These are the activations of a small neural network, seen along a few directions. Each row is one input.
In each table, some parts of the input vary, and every possible input appears once, in random order.
A made-up example of a description, with smaller parts first: one of 2 separate values, together with either a single point or one of 9 places along a line or (one of 5 places around a ring, together with one of 6 places along a line).
Shared parts are said once, and a part with two or three values counts as separate values.
In the rows, zero is written as 128.

Other details of the inputs vary at random and push rows far along two fixed directions, the same in every table; ignore that.

Table:
r1: [148 141 211 171 112 172 152 112 127 155 122 118 106 170]
r2: [157 135 205 176 106 175 158 121 128 141 126 117 109 173]
r3: [115 108  72  73 140  93 112 124 117 125 121 106 163  99]
r4: [102 115  92 100 117 110  77 138  88 130 148 102 137  78]
r5: [197 160 177 134 134  70  99 126 117 134 115  94 126 100]
r6: [ 89 117  85 119 136 166 161 136 150 134 111 163 125 165]
r7: [ 72 144 108 145 112 190 120 126 123 142 147 160 115 131]
r8: [ 99 125  86 109 134 180 160 123 150 122 123 159 134 159]
r9: [ 83 136  94 147 149 153 128 121 148 113 134 174 103 162]
r10: [176 152 191 170 144 155 161 113 157 120 118 132 100 176]
r11: [143 124 205 183 126 162 167 134 136 147 116 109 100 177]
r12: [164 165 193 150 115 154 169 114 162 159  97 142 142 172]
r13: [107 104  86 111 115 111  82 146  92 130 144 104 138  73]
r14: [105 112  69  92 134  77 114 137 116 123 121 109 166 106]
r15: [ 70 140 122  82  71 149 200 117 161 110 140 203  84  88]
r16: [135 124  75 103 142  89  83 145 106 109 148 136 132  80]
r17: [104 128  85 112 116 178 152 123 142 129 121 171 134 160]
r18: [109 112  81 107 151  71  79 139 126  99 137 121 139 104]
r19: [188 144 169 127 113  69 132 118 120 151 100  84 170 113]
r20: [179 171 187 148 122 162 182 135 147 161 109 145 128 160]
r21: [180 155 191 173 127 153 152 113 149 126 115 144 100 176]
r22: [ 73 143 114 137 114 191 114 133 133 139 147 163 119 132]
r23: [207 127 174 143 137  66 115 129 113 123 125  97 133 113]
r24: [ 94 164  94 143 133 168 114 117 144 126 136 188 107 134]
r25: [104 147  91 139 135 173 119 127 145 125 129 187  98 135]
r26: [ 86 105 108 140 120 190 136 130 115 130 155 161 112 149]
r27: [111 114  70  87 136  89 112 122 120 125 124 109 173  93]
r28: [ 86 136  94 110 137 175 149 119 161 134 121 166 145 153]
r29: [120  94  69  84 142  82 126 154 111 117 130 113 159 110]
r30: [190 165 174 116 115  75 122 137 132 154 103  89 170  99]
r31: [189 166 169 124 113  73 128 129 122 157 102  87 166  98]
r32: [182 131 171 115 134  63 141 135 122 142  97  70 153 130]
r33: [168 189 200 172 131 152 136 121 162 142 114 154 108 155]
r34: [ 87 127 108 138 121 195 132 142 117 136 157 164 109 135]
r35: [ 93 142  94 145 133 164 118 106 142 121 134 185 110 149]
r36: [174 171 184 152 115 162 175 128 155 167  93 141 125 157]
r37: [197 138 177 137 133  65 103 114 116 128 113  91 129 115]
r38: [126  97  69  79 144  94 124 138 114 119 133 112 166  97]
r39: [104 121  94 134 159 170 138 122 145 108 146 177 104 152]
r40: [ 93 119  91 143 151 158 133 131 149 112 127 173  94 162]
r41: [198 126 165 123 115  74 137 127 122 150  94  83 161 113]
r42: [116 114  81 103 153  84  78 124 129 101 139 120 146  92]
r43: [ 80 105 105 144 114 191 129 123 123 136 139 156 110 146]
r44: [160 118 194 147 126  75 114 143 113 134 126  57 145 120]
r45: [ 81 101 109 137 138 192 144 130 123 124 157 149 112 149]
r46: [ 98 118 111  74  88  57 129 122 125  74 157 158  86  25]
r47: [184 135 186 142 107  96 112 143  98 136 131  64 137 100]
r48: [163 112 192 141 129  78 119 138 100 136 124  52 131 124]
r49: [122 101  72 106 147  77  91 143 114  88 139 114 128 111]
r50: [134 129  72 102 132  91  77 140 110 101 141 128 131  84]
r51: [171 144 193 176 153 140 168 133 150 126 122 141  94 184]
r52: [121  97  67  83 138  94 117 131 121 125 117 107 163  94]
r53: [115 115  76 111 151  82  84 116 119 103 139 118 142  90]
r54: [ 96  99  90 117 112 102  81 125  89 125 148 102 151  87]
r55: [ 92  95  90 114 130 104  90 124  97 119 150  90 151  87]
r56: [166 148 184 151 127 150 190 134 155 139  99 124 124 191]
r57: [ 60 116 108 150 128 176 134 129 126 128 144 146 112 158]
r58: [113 106  78 101 154  73  85 134 113 101 134 116 125 109]
r59: [193 144 180 143 130  63  98 120 129 126 116  96 143 111]
r60: [176 150 190 178 130 151 151 111 152 139 106 148  98 168]
r61: [192 135 178 134 151  68 112 114 124 122 116  79 129 115]
r62: [130 101  69  82 126  92 115 139 106 126 131 124 166  97]
r63: [ 95 156  90 105 122 179 141 125 142 147 118 175 127 143]
r64: [130 128  66  78 117  99 105 145 111 123 126 119 162  87]
r65: [166 120 195 143 127  88 112 128 116 136 129  56 152 107]
r66: [ 72 121 114 140 114 187 118 121 131 134 145 160 122 147]
r67: [106 111  75  84 136  79 108 145 126 121 121 112 169 107]
r68: [153 132 206 173 124 177 167 121 136 135 129 105 109 172]
r69: [ 76 101 106 141 132 193 137 123 131 129 141 144 110 146]
r70: [ 50 121 144 109  66 164 178 119 137 102 167 185  62  81]
r71: [197 124 172 144 148  69 117 121 129 122 111  80 130 110]
r72: [ 94 134  91 107 122 175 145 113 141 142 116 173 131 157]
r73: [ 75  98 108 142 137 180 146 146 120 122 154 150 105 162]
r74: [ 71 112 112 131 134 192 132 116 127 129 145 143 109 150]
r75: [147 129 205 177 122 165 168 137 133 133 126 105 102 185]
Description of these inputs: one of 3 separate values, together with either a single point or (one of 4 places along a line, together with one of 6 places along a line).
The inputs of r36 and r13 match in every part but the choice among 3 separate values. If r32 is changed in the same way as r36 into r13, which row does it become?
Answer: r48
The inputs of r3 and r61 match in every part but the choice among 3 separate values. If r27 is changed in the same way as r3 into r61, which row does it become?
Answer: r53
A walk changes only the place on the line of 4. It starts at r64 and steps to r17. List the rest of the walk in order.
Answer: r8, r56
Which other rows does r60 become when the choice among 3 separate values takes its other values? List them by row number.
Answer: r41, r43
A walk changes only the place on the line of 4. It starts at r24 and steps to r35. List the rest of the walk in order.
Answer: r53, r9
Which other rows does r1 become when the choice among 3 separate values takes its other values? List them by row number.
Answer: r37, r72

Table:
r76: [ 86 128 119 153 129 191 129 120 140 125 137 173  98 157]
r77: [ 66  92  42  95 131 119  76 139  98  99 163 144 126  76]
r78: [ 74 123 119 136 120 195 151 133 138 135 138 157 121 168]
r79: [186 122 178 116 101  31 107 126  98 130 121  54 147  61]
r80: [126 119  85  89 131  67  94 125 116 112 123 114 147  82]
r81: [ 67 138 101 123 110 197 165 121 152 124 146 205  82 135]
r82: [ 87 117 111 153 143 189 138 131 136 129 134 162 101 175]
r83: [181 148 217 162 121 125 166 124 141 140 110  96 128 152]
r84: [189 105 177 113 106  47 112 131  89 133 129  39 160  72]
r85: [192 152 202 167 140 118 158 127 146 156 102 102 140 171]
r86: [ 99 151 105 133 128 179 150 120 149 128 131 193 113 153]
r87: [234 161 232 170 135 100 168 118 144 149  92  90 140 165]
r88: [156 151 149 149 142 152 153 131 143 149 103 130 129 178]
r89: [124 112  64  86 132  75  85 131 117 113 131 129 157  92]
r90: [ 93 134 104 131 145 185 152 115 159 129 125 171 117 164]
r91: [ 49  77  55 120 133 124  53 136  84  87 189 120 104  87]
r92: [162 128 107 103 129  63  87 133 108 128 115  88 162  87]
r93: [144 156 173 140 113 140 170 129 149 125 121 152 100 139]
r94: [171  96 135 123 140  57  89 137  94 116 131  61 150  88]
r95: [123 144 157 150 139 160 152 119 144 146 114 132 126 170]
r96: [ 94 152 108 135 130 196 140 126 149 140 133 177 119 150]
r97: [163 133 219 162 105 148 166 132 119 160 119  91 124 148]
r98: [132 106  54  82 145  90  89 139 112 117 127 111 162 102]
r99: [135 155 154 129 130 148 157 119 153 130 121 162 107 146]
r100: [ 65 101  34  79 122 105  92 137 123 101 146 148 138  79]
Describe the family of inputs behind these rows.
Answer: either a single point or (one of 4 places along a line, together with either a single point or one of 5 places along a line)

Table:
r101: [119 109  95  98 129  82 105 134 113 113 133 111 135  88]
r102: [188 139 186 152 135  94 131 122 130 140 107  88 143 142]
r103: [121 106  94  94 129  89 111 134 113 116 135 107 148  90]
r104: [115 145 134 148 135 181 152 125 148 147 116 153 126 178]
r105: [121 116  96  99 121  86  98 130 110 117 135 116 133  78]
r106: [ 60 107  35 105 133 167 114 128 129 111 145 182 124 135]
r107: [116 110  93  94 123  87 110 140 111 122 130 106 152  93]
r108: [121 120  99 102 121  85  95 133 111 113 142 119 136  77]
r109: [112 139 143 145 124 171 161 118 152 130 124 163 108 165]
r110: [111 149 144 141 114 180 159 123 146 143 123 163 113 155]
r111: [184 144 197 145 113  93 139 120 128 137 114  98 131 119]
r112: [ 56 112  34 106 145 168 106 126 132 115 140 176 122 136]
r113: [124 139 136 144 133 183 159 123 146 136 125 159 115 167]
r114: [117 149 138 154 141 176 143 122 152 133 125 161 112 172]
r115: [130 113  90 105 134  87  94 140 109 112 139 115 141  94]
r116: [119 114  97 101 129  81 101 138 114 109 140 114 138  87]
r117: [122 142 137 149 132 177 153 124 146 134 123 164 102 166]
r118: [186 145 197 139 117 100 144 122 128 140 116  93 134 116]
r119: [157 109 222 177 113 116 120 133  95 133 148  60 108 121]
r120: [189 141 186 144 124 100 142 136 123 147 108  88 143 135]
r121: [119 141 135 147 141 183 152 118 150 140 120 154 122 174]
Describe the family of inputs behind these rows.
Answer: either a single point or (one of 4 places along a line, together with one of 5 places along a line)
Which other rows does r102 become when the place on the line of 4 takes its other values? List them by row number.
Answer: r106, r109, r111
A walk changes only the place on the line of 4. It starts at r112 and steps to r117. List the rest of the walk in order.
Answer: r101, r105

Table:
r122: [177 174 248 178 110 146 191 116 162 145 108 135  92 167]
r123: [ 17 111  94 156 116 246 138 122 133 115 173 203  67 158]
r124: [ 82  98  39  63 120  67  73 132 101  97 152 123 144  40]
r125: [152 130 143 116 125 102 131 127 124 143 114  93 157 115]
r126: [154 123 155 121 116  85 136 125 125 114 130 112 123 102]
r127: [170 141 134 133 138  95 103 126 122 134 114 110 141 121]
r128: [168 120 135 130 153  88 122 135 126 119 119 102 133 132]
r129: [ 43 119  62 121 130 234 169 120 158 127 134 210 113 187]
r130: [ 89  73  22  58 137  74  92 150  94 106 141 102 167  74]
r131: [ 30 112  74 164 146 248 118 123 135 118 161 194  84 191]
r132: [156 147 156 122 107  96 120 130 122 128 131 118 129  88]
r133: [188 181 245 178 103 157 181 112 155 153 107 140  93 158]
r134: [149 125 142 118 124  94 135 135 123 140 112  94 155 123]
r135: [ 46 138  60 123 121 241 155 120 152 143 130 215 114 176]
r136: [154 121 155 119 122  86 141 133 123 114 131 109 116 102]
r137: [160 133 137 132 145  85 112 131 129 125 115 105 141 130]
r138: [135  99 163 145 121 119 111 138  94 139 139  66 140 122]
r139: [167 122 136 131 148  88 117 126 128 119 118 105 140 132]
r140: [101 106  16  75 145  74  49 141  98 106 145 124 166  67]
r141: [194 177 230 187 143 156 169 109 165 153  97 128 112 190]
r142: [158 139 142 118 118 107 125 135 118 148 118 100 161 112]
Describe the family of inputs behind these rows.
Answer: one of 3 separate values, together with either a single point or one of 6 places along a line
The inputs of r140 and r132 match in every part but the choice among 3 separate values. If r128 is changed in the same way as r140 into r132, which row does it become?
Answer: r136
Which other rows does r137 become when the choice among 3 separate values takes its other values? List them by row number.
Answer: r122, r134
